These are the activations of a small neural network, seen along a few directions. Each row is one input.
In each table, some parts of the input vary, and every possible input appears once, in random order.
A made-up example of a description, with smaller parts first: one of 3 separate values, together with either a single point or one of 11 places along a line or (one of 6 places along a line, together with one of 8 places around a ring).
Shared parts are said once, and a part with two or three values counts as separate values.
(in the rows, 128 means zero)

Other details of the inputs shift rows strongly along two fixed directions, in all tables alike. That doesn't count.

A family of inputs:
x1: [130 119 133 129 135 128 128 121 130 117 133]
x2: [134 125 140 131 122 134 129 127 128 122 131]
x3: [133 122 134 126 136 129 128 124 130 117 135]
x4: [128 121 132 110 138 131 127 133 130 129 136]
x5: [135 120 139 136 123 132 132 131 134 126 128]
x6: [132 126 138 119 130 133 128 127 131 129 137]
x7: [132 126 139 118 131 133 127 129 130 132 136]
x8: [135 120 139 139 125 133 131 129 132 123 128]
x9: [144 127 143 133 128 117 129 133 121 134 107]
x10: [142 131 144 129 126 119 125 130 115 131 109]
x11: [129 124 139 120 125 136 127 134 126 131 131]
x12: [130 118 132 129 135 127 127 121 128 117 130]
x13: [124 157  76 132 130 144 122 132 133 153 128]
x14: [129 116 138 125 126 136 127 138 132 137 124]
x15: [138 157  79 140 118 129 120 121 132 139 122]
x16: [124 152  73 127 136 144 124 134 132 147 127]
x17: [132 126 135 119 129 129 139 124 133 119 137]
x18: [127 121 139 120 125 138 124 135 126 133 126]
x19: [138 126 138 130 115 122 123 125 126 119 121]
x20: [134 125 138 126 127 130 127 123 133 126 137]
x21: [125 159  72 123 132 142 136 131 133 145 132]
x22: [126 139  72 140 133 137 125 111 117 144 118]
x23: [143 130 142 124 131 115 123 127 121 135 115]
x24: [140 121 137 134 117 120 126 129 131 123 118]
x25: [134 164  83 134 133 121 134 130 124 142 111]
x26: [132 126 140 124 125 137 129 132 125 127 130]
x27: [141 127 137 121 138 114 126 130 120 128 115]
x28: [134 125 140 134 123 135 128 125 126 119 130]
x29: [133 121 139 129 126 135 132 136 131 132 127]
x30: [130 123 134 126 131 128 137 119 131 117 134]
x31: [129 127 135 112 132 132 140 127 130 122 137]
x32: [131 121 137 132 129 128 125 118 129 123 132]
x33: [125 122 133 108 133 133 134 132 131 130 133]
x34: [132 127 140 125 124 137 129 130 125 125 131]
x35: [125 122 139 116 125 139 123 134 126 134 123]
x36: [120 114 136 136 120 127 124 115 112 130 119]
x37: [121 114 135 131 127 124 122 112 118 134 125]
x38: [137 125 132 118 121 116 132 124 131 117 126]
x39: [132 117 138 141 124 132 130 124 131 123 126]
x40: [125 121 137 110 130 135 121 131 131 138 130]
x41: [121 109 136 139 122 125 128 118 118 134 117]
x42: [131 122 138 132 128 130 125 118 131 124 134]
x43: [120 115 132 125 131 123 134 114 119 126 125]
x44: [141 116 134 135 121 118 130 139 124 126 128]
x45: [130 123 134 115 138 132 130 132 129 125 135]
x46: [124 117 137 136 119 129 124 116 116 123 121]
x47: [137 121 129 120 127 115 135 133 123 119 135]
x48: [ 36 187 156 168 127  61 112 184 145 111 141]
x49: [137 122 131 121 127 117 123 125 129 117 126]
x50: [119 156  71 124 137 143 123 135 133 149 124]
x51: [133 122 134 122 134 129 130 126 132 120 136]
x52: [131 116 137 141 123 130 130 124 129 123 124]
x53: [125 117 136 132 126 125 122 113 122 128 127]
x54: [129 127 135 111 133 132 139 129 130 124 136]
x55: [131 122 139 137 122 134 127 121 126 119 128]
x56: [134 125 138 129 129 131 126 122 131 124 137]
x57: [131 118 138 124 126 135 130 138 132 136 128]
x58: [127 117 138 120 126 137 126 138 132 139 121]
x59: [129 148  72 139 128 138 135 111 123 137 121]
x60: [130 121 138 137 122 132 127 121 123 119 126]
x61: [140 120 133 127 124 116 125 132 124 126 136]
x62: [133 151  73 140 130 141 136 115 130 133 126]
x63: [129 123 137 114 131 133 125 131 131 136 137]
x64: [ 32 186 160 166 132  77 118 182 158 118 138]
x65: [124 115 131 128 133 124 125 116 121 121 126]
x66: [132 125 135 123 131 129 137 122 131 117 136]
x67: [130 123 134 116 137 131 130 129 129 123 136]
x68: [116 161  70 121 132 143 132 133 135 148 125]
x69: [126 113 136 140 121 127 128 120 122 127 119]
x70: [138 118 128 123 131 116 126 134 122 120 135]
Description of these inputs: one of 5 places along a line, together with either one of 3 separate values or one of 11 places along a line.
Question: Changing only the place on the line of 5 turns x35 into x68. The same change can be made to x60. Which row results?
Answer: x62
Question: Changing only the place on the line of 5 turns x46 into x69. The same change can be made to x26. Which row results?
Answer: x29
Question: Change only the place on the line of 5 in x43. List by row number the other rows that result.
Answer: x22, x36, x37, x41
Question: Change only the place on the line of 11 in x40. List by row number the other rows that result.
Answer: x6, x7, x13, x20, x32, x37, x42, x53, x56, x63
Question: Start at x50 and move only the place on the line of 11, one step at a time. The first step leads to x16. Which rows follow, in order?
Answer: x4, x45, x67, x51, x3, x1, x12, x65, x22

A family of inputs:
x71: [126 138 117 143 123 125 134 129 133 123 127]
x72: [117 136 118 139 123 133 126 128 126 129 130]
x73: [116 133 115 132 126 128 125 128 131 135 129]
x74: [132 101 191 107 129 114 129 138 128 113 140]
x75: [122 136 113 128 130 123 129 132 128 127 130]
x76: [119 138 116 132 132 125 127 123 128 128 128]
x77: [250  69  69  87 126 205 149  70  97 151 111]
x78: [120 135 120 144 123 133 131 128 133 129 127]
x79: [122 141 120 141 126 129 133 124 132 126 125]
x80: [128 142 117 126 129 128 125 139 136 129 131]
x81: [128 139 122 145 123 119 123 129 122 134 112]
x82: [122  90 193 109 135 119 130 137 128 114 134]
x83: [120 137 118 128 129 132 129 137 132 138 130]
x84: [122 142 119 125 132 128 131 132 131 135 128]
x85: [122 140 119 138 132 127 125 121 130 128 129]
x86: [126 137 116 140 129 123 124 125 130 125 132]
x87: [117 139 115 125 132 126 130 127 127 129 126]
x88: [124 146 120 123 131 129 128 133 130 135 130]
x89: [122 139 119 125 128 136 123 139 137 135 129]
x90: [131  88 188 119 129 123 124 121 126 113 136]
x91: [124 145 119 123 131 132 125 134 135 132 127]
x92: [123 136 114 131 126 120 127 128 131 128 130]
x93: [115 133 115 128 129 130 128 132 128 133 128]
x94: [122 140 119 126 128 133 126 138 131 138 132]
x95: [145  96 174 126 120 113 125 127 118 117 117]
x96: [119 138 116 129 128 124 128 124 131 131 126]
x97: [123 135 113 135 130 122 125 127 128 125 132]
x98: [126 138 115 130 134 124 130 136 131 129 130]
x99: [135  92 189 113 126 123 130 118 120 107 132]
x100: [126 140 117 128 130 125 130 137 132 132 132]
x101: [116 132 115 135 129 129 124 127 128 131 130]
x102: [124 138 116 139 123 125 128 128 127 122 130]
x103: [140  95 177 126 120 118 123 126 116 123 116]
Question: What is each input in this table made of?
Answer: one of 3 separate values, together with either a single point or one of 10 places along a line
Question: Changing only the choice among 3 separate values turns x82 into x98. The same change can be made to x93. Which row results?
Answer: x75
Question: Change only the place on the line of 10 in x79. List by row number the other rows that result.
Answer: x76, x77, x84, x85, x87, x88, x91, x96, x99
Question: Change only the choice among 3 separate values in x76. List by row number the other rows that result.
Answer: x97, x101
